These are the activations of a small neural network, seen along a few directions. Each row is one input.
Each table varies a few parts of the input and shows all the possible inputs, shuffled.
A made-up example of a description, with smaller parts first: one of 4 places along a line, together with either a single point or one of 9 places along a line or (one of 2 separate values, together with one of 5 places around a ring).
Shared parts are said once, and a part with two or three values counts as separate values.
In the rows, zero is written as 128.

Other details of the inputs vary at random and push rows far along two fixed directions, the same in every table; ignore that.

Rows:
R1: [190 162 118 171 116  54 175 125 134 153 144]
R2: [133 116 182 161 149 140 164 173 202 105 133]
R3: [ 73 101 137  82 138 213 134 173 120 139 114]
R4: [122 122 112 168 168 138 144 193 198 123 123]
R5: [136 124  72  97 118 115 142 129  44 182 116]
R6: [168 166  80 183 128  67 128  60 152 138 115]
R7: [142 169 104 184 184  70 112  68 133 124 153]
R8: [ 76  65  95  36  80 154 118 160 141  86 109]
R9: [ 93  63 174  74 122 156 109 182 151 165 136]
R10: [164 165 141 173 173  56 158 133 116 141 182]
R11: [105  75 168  87  71 164  98 141 143 122  80]
R12: [118 131 156  95 128 130 137 116  49 167 188]
R13: [135 140 162 157 155 136  90 165 172  61 156]
R14: [185 188 118 175 116  75 127 101 100  94 154]
R15: [146  81 141  54 100 183 111 183 103 110 119]
R16: [ 82 116 122 117 129 112  95  50 103 194 141]
R17: [ 86 121 163 118 106  88  97  92  92 193 163]
R18: [124 174 116 207 156 106 202 110 130 153 146]
R19: [118 144 139 158 171 166 108 116 202  71 114]
R20: [148 118 115 164 126 151 122 109 211  77  68]
R21: [171 199  82 178 134 115 199 118 102 126 119]
R22: [136 117 149 104  78 117 175 100  75 183 122]
R23: [191 190 132 164 122  90 193 116 110 121 140]
R24: [121 149 180 158 148 141 112 156 189  72 135]
R25: [133 124 160 155 165 103  82 173 183  79 140]
R26: [ 66  75 197  98 105 169  92 140 151 135 117]
R27: [ 98 172  96 164 146  55 178  97 140  96 192]
R28: [124 149 147  99  77 119 122  83  61 151 124]
R29: [150 125 102 165 127 160 176 176 183  97  75]
R30: [112  73  93  77 101 173 122 186 135 158  79]
R31: [169 119  89 141 155 123  85 134 190  70  85]
R32: [140 141 177 145 160 151 156 180 184  88 143]
R33: [135 136  88  96 107 139  97  52  58 142 126]
R34: [ 96 124 102 108 151 119 136 127  51 193 151]
R35: [112  71 149  76  77 140  70 158 149 137  93]
R36: [ 98 141 105 111 140 153 143 118  40 173 167]
R37: [171 123 131 142 131  99  87 174 176  69 106]
R38: [ 96 135 117 108 139 143  92  51  65 153 161]
R39: [174 141  79 148 145 167 144 193 149  70 106]
R40: [ 62  69 156  98 127 193  89  99 163 134  96]
R41: [155 114 123  82 105  92 136 126  53 176 138]
R42: [122 145 105  99 100 143 119  42  74 153 104]
Each input here is: one of 2 separate values, together with either a single point or (one of 4 places along a line, together with one of 5 places around a ring).
- Changing only the choice among 2 separate values turns R32 into R23. The same change can be made to R16. Which row results? => R6
- Changing only the choice among 2 separate values turns R39 into R36. The same change can be made to R41. Which row results? => R10
- Change only the choice among 2 separate values in R37. List by row number the other rows that result. => R25
- Change only the place on the line of 4 in R14. List by row number the other rows that result. => R15, R33, R39
